Each row below holds a small network's activations on one input, seen along a few directions.
Each table varies a few parts of the input and shows all the possible inputs, shuffled.
Descriptions start from the smaller parts, as in this example, which fits no table here: one of 4 places along a line, together with either a single point or one of 11 places along a line or (one of 3 separate values, together with one of 5 places around a ring).
Shared parts are said once, and a part with two or three values counts as separate values.
In the rows, 128 means zero.

Other details of the inputs shift rows strongly along two fixed directions, in all tables alike. That doesn't count.

Rows:
r1: [121  90 128 138 106 105 140 120 140  83 168 119]
r2: [126 120 118 138 104 130 140 125 113 122  90 139]
r3: [105 160 129 121 108 139 139 125  78 160 107 139]
r4: [130 128 121 131 121 130 128 126 124 145 100 140]
r5: [ 97 123 157  98 107 118 212 107  85 127 154 105]
r6: [145 123 111 168 140 115  79 144 162 104  92 136]
r7: [113 139 162 102 150 111 174 125 126 128 168  96]
r8: [149  75 114 169 133  89  84 133 198  61 158 123]
r9: [138 143 101 135  93 167 117 131  85 170  27 169]
r10: [170  74 118 135 166 113 111 138 210  85 151 112]
r11: [120  87 125 138 114 103 147 122 143  88 158 117]
r12: [ 86 124 143  97 101 125 191 107  80 138 175 119]
r13: [146 106 118 131 155 119 102 134 173 128 134 128]
r14: [152  69 104 164 123 107  72 127 199  79 168 135]
r15: [116 132 125 123 120 123 140 120 121 139 128 135]
r16: [132 169 132 120 113 168 116 133  87 156 100 130]
r17: [102 181 144 114 108 155 138 116  60 170 123 134]
r18: [150 131 106 122 136 159  98 138 141 158  82 147]
r19: [166 115 116 157 155 113  98 141 166 106  80 134]
r20: [149  91 125 159 152  98  80 144 200  78 166 119]
r21: [129 106 138 114 148 117 142 131 165 109 173 105]
r22: [129 102 126 108 146 127 129 127 165 126 175 120]
r23: [152 129 114 173 126 132  67 139 147 109  95 139]
r24: [ 95 174 157  92 128 137 187 114  70 176 136 119]
r25: [141 105 134 114 165 113 133 131 166 121 162 120]
r26: [122 101 137 137 134  94 142 125 159  94 153 116]
r27: [131 181 109 147 112 163  75 139  82 173  45 167]
r28: [105 134 157 122 110 114 163 113 104 109 182 105]
r29: [124 133 141 128 126 114 157 123 120 124 113 118]
r30: [110 179 145 118 134 139 139 137  85 152 108 122]
r31: [140 147 105 140 137 145  78 145 133 150  86 150]
r32: [122 103 130 130 147 102 127 125 165 114 171 123]
r33: [163 154 117 142 149 144  96 147 131 141  45 143]
r34: [ 95 153 172  99 139 109 197 114  96 136 162  95]
r35: [100 139 160 114 141 102 175 120 120 119 169 102]
r36: [138 147 117 120 116 168  97 131 113 156 114 143]
r37: [152  54  98 159 108 114  86 124 190  79 166 137]
r38: [117 133 135 112 147 124 133 128 136 142 153 126]
r39: [144 155  91 159 102 154  66 136 108 149  49 169]
r40: [149 106 125 127 148 129 116 137 170 119 124 116]
r41: [118 105 128 134 143 104 121 127 159 109 178 121]
r42: [103 150 154  93 106 136 215 110  55 145 117 119]
r43: [117 183 127 106 112 178 119 130  65 186  89 151]
r44: [ 91 158 160  93 131 127 164 118  90 149 195 111]
r45: [132 109 120 117 116 134 163 117 113 136 119 135]
r46: [113 109 121 123  97 129 141 114 113 119 156 137]
r47: [ 92 160 167  93 144 115 186 121  98 139 173  96]
r48: [141  93 130 102 158 127 142 125 167 122 173 115]
r49: [149 119 109 145 141 136  87 148 161 119 107 131]
r50: [145 187 111 138 111 182  79 148  83 171  29 158]
r51: [125 155 134 146 123 128 110 133 116 124 109 132]
r52: [174  96  99 169 143 110  87 140 177  96  67 142]
r53: [111 130 138 135 123 107 147 126 121 110 142 115]
r54: [118 127 126 105 136 140 130 126 131 140 161 121]
r55: [120 124 131 132  89 134 146 117  98 114 137 124]
r56: [148  92 120 134 159 102 121 128 179 108 149 125]
r57: [153 155 103 148 122 161  61 143 121 154  80 156]
r58: [109 148 163 112 130 123 154 124 112 121 190 101]
r59: [145 130  85 149  96 157  95 134 112 151  36 172]
r60: [105 136 152  91 131 118 199 107  91 144 164 111]
Each input here is: one of 2 separate values, together with one of 5 places along a line, together with one of 6 places along a line.
The inputs of r39 and r8 match in every part but the choice among 2 separate values. If r46 is changed in the same way as r39 into r8, which row does it become?
> r1
The inputs of r41 and r6 match in every part but the choice among 2 separate values. If r15 is changed in the same way as r41 into r6, which row does it become?
> r26
A walk changes only the place on the line of 6. It starts at r45 and steps to r9. List the rest of the walk in order.
> r59, r12, r46, r37
Which other rows does r32 become when the choice among 2 separate values takes its other values? List them by row number.
> r35
A walk changes only the place on the line of 5. It starts at r36 and steps to r57. List the rest of the walk in order.
> r17, r14, r37

Rows:
r61: [142 136 118 134 138 133 106 146 136 123 100 125]
r62: [118 147 146  97 134 129 171 116  97 148 145 118]
r63: [153  89 132 143 154  98 101 135 199  83 168 108]
r64: [146  76 116 149 144 113  92 138 192  88 187 117]
r65: [112 118 148 116 158  97 155 125 148 122 181 102]
r66: [110 162 156 104 148 122 162 122  98 143 145 113]
r67: [125 110 108 154  89 128 108 122 125 109 105 151]
r68: [120 116 118 126 137 120 111 129 156 128 154 129]
r69: [149 133  88 163  78 154 101 130  93 142  11 171]
r70: [111 156 153 111 121 143 147 123  98 149 158 120]
r71: [161 118  90 155 133 143  71 141 159 144  47 161]
r72: [124  98 124 156 112 105 135 123 143  89 128 129]
r73: [118 142 141  98 122 143 168 125  97 141 139 115]
r74: [120 147 150 101 125 139 170 117  98 144 148 114]
r75: [113 172 133 115 126 153 125 128  81 167 103 147]
The inputs of r72 and r69 match in every part but one. If r66 is changed in the same way as r72 into r69, which row does it become?
> r62
What is each input in this table made of?
> one of 3 separate values, together with either a single point or one of 4 places along a line
Which other rows does r68 become when the choice among 3 separate values takes its other values? List them by row number.
> r65, r71
Which other rows agree with r67 in the choice among 3 separate values? List them by row number.
> r64, r68, r70, r75
